Each row below holds a small network's activations on one input, seen along a few directions.
Each table varies a few parts of the input and shows all the possible inputs, shuffled.
A made-up example of a description, with smaller parts first: line(6) and (point or ring(9) or (values(2) and ring(8))).
Shared parts are said once, and a part with two or three values counts as separate values.

Other details of the inputs vary at random and push rows far along two fixed directions, the same in every table; ignore that.

A family of inputs:
r1: [-10 -25  14  -6  -9  -8  -4  16 -17  37 -32]
r2: [  3 -46 -22 -28   3  -7 -28  26  13  34 -65]
r3: [ 10 -54 -41 -15  14   4 -18  19  15  40 -59]
r4: [-38   1  80  40 -23   6  63  -2 -77  44  35]
r5: [ 12  34   2  12  14  18  -1 -24   7 -28  44]
r6: [ 20  44  -3 -23  24   8 -24 -30  32 -55  47]
r7: [ 16 -14 -32 -12  17  13 -22  -3  27  -2 -14]
r8: [ 10 -30 -26 -36  19  -5 -29   9  22  12 -33]
r9: [ -2 -55 -17 -29   1 -14 -28  28  12  23 -71]
r10: [-42  -6  27  68 -52 -18  83  25 -72  68 -12]
r11: [ 23  32 -11 -15  24  17 -18 -25  33 -60  47]
r12: [ 20  27 -12 -21  13   5 -36 -14  33 -44  19]
r13: [-20  13  46  35 -12  13  40 -11 -48  30  28]
r14: [-44   7  92  38 -35 -10  48   1 -79  33  23]
r15: [  8  46 -30  34 -18  -6  23 -12  14 -36  34]
r16: [  8  51 -26  38 -19  -7  27 -15   9 -38  39]
r17: [  1 -52 -24 -34  17  -8 -23  27  10  39 -57]
r18: [-26   0  53  18 -22  -2  22   6 -45  36   5]
r19: [ -4 -57 -17 -28   0 -14 -29  30  13  23 -71]
r20: [ 19  43  -3 -22  23   8 -25 -29  33 -54  49]
r21: [ 22  36 -62  16  -5  -6   0  -7  39 -48  17]
r22: [  5 -60 -30 -29  14   2 -15  25  15  32 -59]
r23: [  0  37  29   0   0  -2 -10 -18   1 -49  39]
r24: [  7  28  13   0  11  15   3 -22   9 -37  47]
Description of these inputs: values(4) and (point or line(5)).
- Changing only the values(4) part turns r15 into r10. The same change can be made to r20. Which row results? => r6
- Which other rows does r14 become when the values(4) part takes its other values? List them by row number. => r9, r19, r23
- Start at r23 and move only the line(5) part, one step at a time. The first step leads to r12. Which rows follow, in order? => r17, r11, r5

A family of inputs:
r25: [ -6  -6   5  -7  -4   3  14  11 -10  21   7]
r26: [  2  25   1  -3   5  -2   0 -18   3  -1  21]
r27: [-13 -10  13  -4 -10 -14  12   4 -10   0 -10]
r28: [-10 -16   8   0  10   7  19   6 -10  12   1]
r29: [  8  11   8  12  14   5  -2 -18  -6 -14  19]
r30: [-12 -12  18   2 -13  -7   8   3 -11  -2 -12]
r31: [ -3 -11  13   4  -9  16   5   8 -11  16   0]
r32: [ 11 -27 -19 -15   8  15 -11  12  14  15 -21]
r33: [  7 -17 -21 -26   1  -5  -7  21  16  12 -22]
r34: [  5  -9 -13  -6   2 -12 -23   4   6 -11 -23]
r35: [  3  24  15  13   4  13   2 -25  -5  -1  25]
r36: [ 30  11 -29 -25   5  13 -38 -14  44 -47   6]
r37: [ -6  12  15   1  -6  -1   2  -2   4 -30  14]
r38: [  0  23  12  10  -6   8 -12  -9   3 -10  15]
r39: [ -6 -20  14   6   5   7  15  -5 -10   9  -4]
r40: [ -1 -31 -11 -11   2   1 -14  15  16  -4 -29]
r41: [ -2   5  14   6   5  13   3  -8   4 -23  19]
r42: [  9 -15 -23 -15  16   4 -13   1  13  24 -26]
r43: [  5 -19 -15 -19 -10   0 -17  21  14   4 -28]
r44: [-11   3   2  -1   2  -3   5   5  -8  27   0]
r45: [  4  14  13   2 -12  14  -5  -3   1 -17  21]
r46: [-11   8   8   0 -11 -11   0   9  -8  17 -10]
r47: [ -7 -11  12  16   4   4  -2   6 -16  11  -5]
r48: [  1 -26 -18 -22   7 -14  -4   9  16   2 -25]
r49: [  2  17   1   1  13  -8   1 -13  -5 -13  22]
r50: [-14 -10  11  -3  -2 -11  17  11  -7   7   0]
r51: [-10 -18  17   5  -9   0   6   0 -10   0 -10]
r52: [ -9 -19  13   6   6  10  14   4  -8   9  -2]
r53: [ -9  -2   5   3   4 -16   6  13 -14  12  -3]
r54: [  2  28  12   4 -11  -3  -9 -14   1 -13   9]
r55: [ 19  12 -21  -9  27   3 -17 -16  17 -25  14]
r56: [  4  -8 -17 -16  -3 -15 -18   7  14  13 -33]
r57: [-15 -14   8  -3   4  -4  18   8  -8  10   4]
r58: [ 19 -13 -33 -12  28   6 -30   1  26 -14 -15]
r59: [  6  19   6 -10  -7  -3   7  -9   2 -10  25]
r60: [ -4 -12  11  14   2   1  -2  -2 -18  10  -9]
r61: [ -2  23   8   4   1 -13  -4  -1  -4 -22  16]
r62: [ -6  -4   5   2   2 -20   5   3 -16  12  -4]
r63: [ 18  30 -51  22  -8   0   3  -9  31 -22   6]
r64: [ -9   6   5  -1  -4 -11   4   8  -6  24  -3]
r65: [ -9  -1  17  15   0  10   9   0 -16  31  -1]
r66: [  4  14  11  11   0  -1 -11 -13  -5 -22  12]
r67: [ -4  -5  13  -3 -21  -1   3   6 -12   8  -9]
r68: [-6 -2 12 11 -3 10 -3  2 -7 23 -7]
r69: [ 7 15  4 -5  7 18  8 -5  1 -6 30]
r70: [ -4  -3  13  11  -5   7  -3  -7 -10  22 -10]
r71: [ -8  11  13  -2   5  -2  19 -14  -7 -14  26]
r72: [  4 -10 -21 -24   6 -10 -15  10  27 -24 -17]
r73: [ -7  -9  -1   1  10 -11   4  10 -12  16  -3]
r74: [  8 -14 -55  25  -6 -12   9  16   9   5 -32]
r75: [ 25  -4 -71   3 -10   4  -1   9  39 -15 -18]
r76: [ -2  20  11   9  -2  -6  -9  -1  -5 -25  14]
r77: [  1  22   9   3   0 -16  -3  -9  -6 -22  13]
r78: [  0 -13  13   3 -11  13   4   0 -12  15  -4]
r79: [ 12  12 -13  -1  11   3 -30  -5  19 -36   8]
r80: [  9  13   3  -7   6  14   8 -13   0  -6  27]
r81: [ -5   6   7  -2  -5 -13   5   0  -7  23  -7]
r82: [  3  15   1   6  20   5   1  -7  -5 -11  25]
r83: [  3  23  12   8  -7   5 -11 -17   2 -11  12]
r84: [ -4  -8   4  -9  -5   0  13   2 -11  20   3]
r85: [-5  0  4  3  8  7  6  3 -9 29 -1]
r86: [ -4  -2  11  -8 -18  -8   8   7 -11  10  -7]
r87: [  2 -13  11   2  -4  13  10  -2 -12  19  -1]
r88: [  2   6   7  -1  13   7  13 -17   1 -16  24]
r89: [ -8  -8 -23  34 -19  -5  39   9  -5   4 -10]
r90: [ -8  -1  10  -7 -18  -5   8  15 -10  11  -3]
r91: [ -2  29  12   5  -9   0 -10  -5   3 -13  13]
r92: [  3 -33 -11  -9   7   5 -10   3  13   0 -29]
- Describe the family of inputs behind these rows. => values(4) and (point or (values(2) and ring(8)))
- Changing only the values(4) part turns r54 into r30. The same change can be made to r46. Which row results? => r72
- Changing only the values(4) part turns r45 into r38. The same change can be made to r69. Which row results? => r85
- Which other rows does r43 become when the values(4) part takes its other values? List them by row number. => r37, r76, r91
- Which other rows does r71 become when the ring(8) part takes its other values? List them by row number. => r27, r30, r39, r48, r51, r88, r92
- Which other rows does r59 become when the values(2) part takes its other values? List them by row number. => r33

A family of inputs:
r93: [-20  21  64   5 -23   5  12  -6 -35  20  22]
r94: [ -7 -28  10 -31   7  -6  -9  20  -4  12 -19]
r95: [ -7 -43  12 -20  -6  -9 -22  18 -12  46 -59]
r96: [ 18  19 -16 -37  30  -9 -49 -15  35 -27   0]
r97: [-20  32  39  26 -43 -12  28   2 -31  14  16]
r98: [-15 -47   0 -25  -8 -22  -3  39 -10  33 -48]
r99: [ 20  12 -53 -16   7  -6 -11   5  42 -43   8]
r100: [ 32   8 -32 -18  24  20 -35 -23  39 -21   5]
r101: [-21  -9  30  48 -13  13  31   5 -48  47  -3]
r102: [-12 -21  19 -22  15 -15  -3   6 -10  10 -13]
r103: [-17  34  21  36 -28  -9  35   6 -36  23  26]
r104: [-15  27  26  43 -34  -7  34  -8 -37  16  17]
r105: [ -5 -43   2 -24  11   3 -16  26 -11  64 -42]
r106: [ 21  30 -40 -20  -1 -16 -34   4  41 -34  -1]
r107: [ 18  17  -2 -17  15   7 -52 -13  31 -46   3]
r108: [ 20 -25 -50 -23  14  18  -8   4  42  -8 -17]
r109: [ -5  10  35 -18  -5   7   1  -9  -1 -24  24]
r110: [ -2 -30  -9  19   8  15  13   7  -6   7 -14]
r111: [ -5 -11  -9  14 -19 -17 -16  19   0   4 -40]
r112: [  9  50  13   9  25  12   1 -37  -1 -17  59]
r113: [ -8  44  19  49 -22   1  16 -14 -19 -23  33]
r114: [-11  24  24  45 -25   3  38 -12 -37  24  20]
r115: [ 20  -2 -63  -8  22  -9 -19   0  34   5 -25]
r116: [ 12  52   6  16  -2  26  11 -30   8 -21  57]
r117: [-44   5  72  23 -19 -27  47   5 -66  28  19]
r118: [ -8 -54 -26  -2  19  -5  19  20 -11  51 -42]
r119: [ -7 -65   8 -22   9   5  -3  16 -12  40 -47]
r120: [ -2 -19   4 -19  25  -2 -18   1  -5  37 -20]
r121: [  5  26   9 -16 -14  -5 -22  -6  16 -20   8]
r122: [ 12  48  19   5   4  29   2 -33   7 -20  59]
r123: [ -8 -66  -6   2  12  13   2  22 -11  36 -48]
r124: [ -3  -4 -30   8  -2 -22   2  11   0  27 -29]
r125: [ 17  12 -53 -12  18 -15 -10  -6  40 -43   4]
r126: [  5  -6 -32   7  -3  -2   5  18   1  34 -20]
r127: [ -8 -38  17 -12   5  -1 -17  14  -5  -4 -31]
r128: [ -5 -38 -28   3  15  -5   6  17 -11  67 -46]
r129: [ -4 -43  12  -8  16  13 -12   9  -4   6 -24]
r130: [ -2 -37 -28  -1   4   4   5  28  -9  67 -41]
r131: [-24 -12  23  31 -30   5  59  12 -39  38   3]
r132: [-11 -53  16 -24   2  11   5  18 -10  41 -32]
r133: [ -1   8  25 -15  17  13   3  -7  -6 -10  37]
r134: [ 20  -3 -10 -39  17   2 -37 -13  36 -50  -1]
r135: [ 26  12 -23  -2  26  25 -37 -19  33 -32  11]
r136: [ 17 -28 -42 -29  42   5 -19  -3  32  -3 -15]
r137: [-23  -9  56   7 -15  14  20   3 -43  56   3]
r138: [ -2 -33 -24  21  -1   4  12  15   0   3 -28]
r139: [ -4  -4  17 -21   1  -5 -18  13  -8  24 -13]
r140: [ 17  21 -10 -10   4  -5 -49  -8  33 -52  -1]
r141: [ -2  73  36  30 -28 -10  12 -31 -14 -46  59]
r142: [ 22   8 -56 -10  28  -4  -6 -11  41 -36   8]
r143: [  1 -33 -10 -15  17  12   7  15  -2  27  -9]
r144: [  2  35  -4  17 -25   1  12  -7   4  -9  20]
r145: [ 11  -3 -29 -33  17 -25 -44   5  30  -7 -32]
r146: [-23  34  34  29 -21 -29  26  -3 -38  16  17]
r147: [  9 -27 -21 -23   7 -10 -39  13  31 -39 -35]
r148: [-15 -50   5 -25 -19 -15  -1  32  -4  29 -53]
r149: [-34  -5  34  23 -21 -32  44  15 -47  27  -5]
r150: [ -4  13  -1  31 -13  -1  15  -3  -2 -37  17]
r151: [ 12 -12 -45 -29   1 -20 -20  22  35 -24 -25]
r152: [ 10  38   0  24  -5  10  26 -29   3 -46  52]
r153: [  3 -40  -5  -8  11  13   5   1  -2  19 -19]
r154: [ 18   1 -17 -32   6 -10 -34  -9  38 -56  -4]
r155: [  8  32  20   1   7  29  16 -29   7 -34  63]
r156: [ 10  33   7  17   7  20  22 -33   2 -40  57]
r157: [ 26   3 -49 -20  28  15 -11  -4  41 -30  17]
r158: [ -2 -42 -14 -11  10   7  -4  25 -10  68 -40]
r159: [  1  33  30  -8  29   8   4 -33  -2 -35  62]
r160: [-11  18  31  38 -14  13  35 -16 -39  30  25]
r161: [  5  53  31   4 -13  -6 -14 -28   0 -43  42]
r162: [-18   9  61  27  -3  16   8 -11 -42  17  23]
r163: [ 25   9 -56 -14  17   5  -7   1  42 -36  12]
r164: [-12 -47 -12  -5 -23 -25   7  29  -8  23 -60]
r165: [  3  60  26  -3  -6  -8 -13 -16   1 -36  51]
r166: [ 29  22 -52  -8   2  12 -19 -10  48 -23   3]
r167: [-22  -3  23  55 -24   3  35   8 -46  41  -8]
r168: [ -7  14  12  21 -17 -11   6   0  -3 -44  12]
r169: [-22  14  27  31 -36  -2  51   3 -31   5  25]
r170: [  0  16  -3  19 -16  -4  22 -10  -1 -29  19]
r171: [ 12 -15 -40 -28 -11 -13 -18  16  42 -28 -30]
r172: [  5  17  28  -3   8  15 -12 -23  -7  -2  23]
- Describe the family of inputs behind these rows. => values(2) and line(5) and ring(8)
- Changing only the values(2) part turns r111 into r168. The same change can be made to r137. Which row results? => r132
- Changing only the values(2) part turns r141 into r164. The same change can be made to r115. Which row results? => r142
- Changing only the values(2) part turns r136 into r112. The same change can be made to r129. Which row results? => r162
- Which other rows does r117 become when the line(5) part takes its other values? List them by row number. => r98, r147, r148, r154
- Which other rows does r171 become when the values(2) part takes its other values? List them by row number. => r97
- Which other rows does r114 become when the ring(8) part takes its other values? List them by row number. => r95, r100, r104, r141, r160, r161, r172
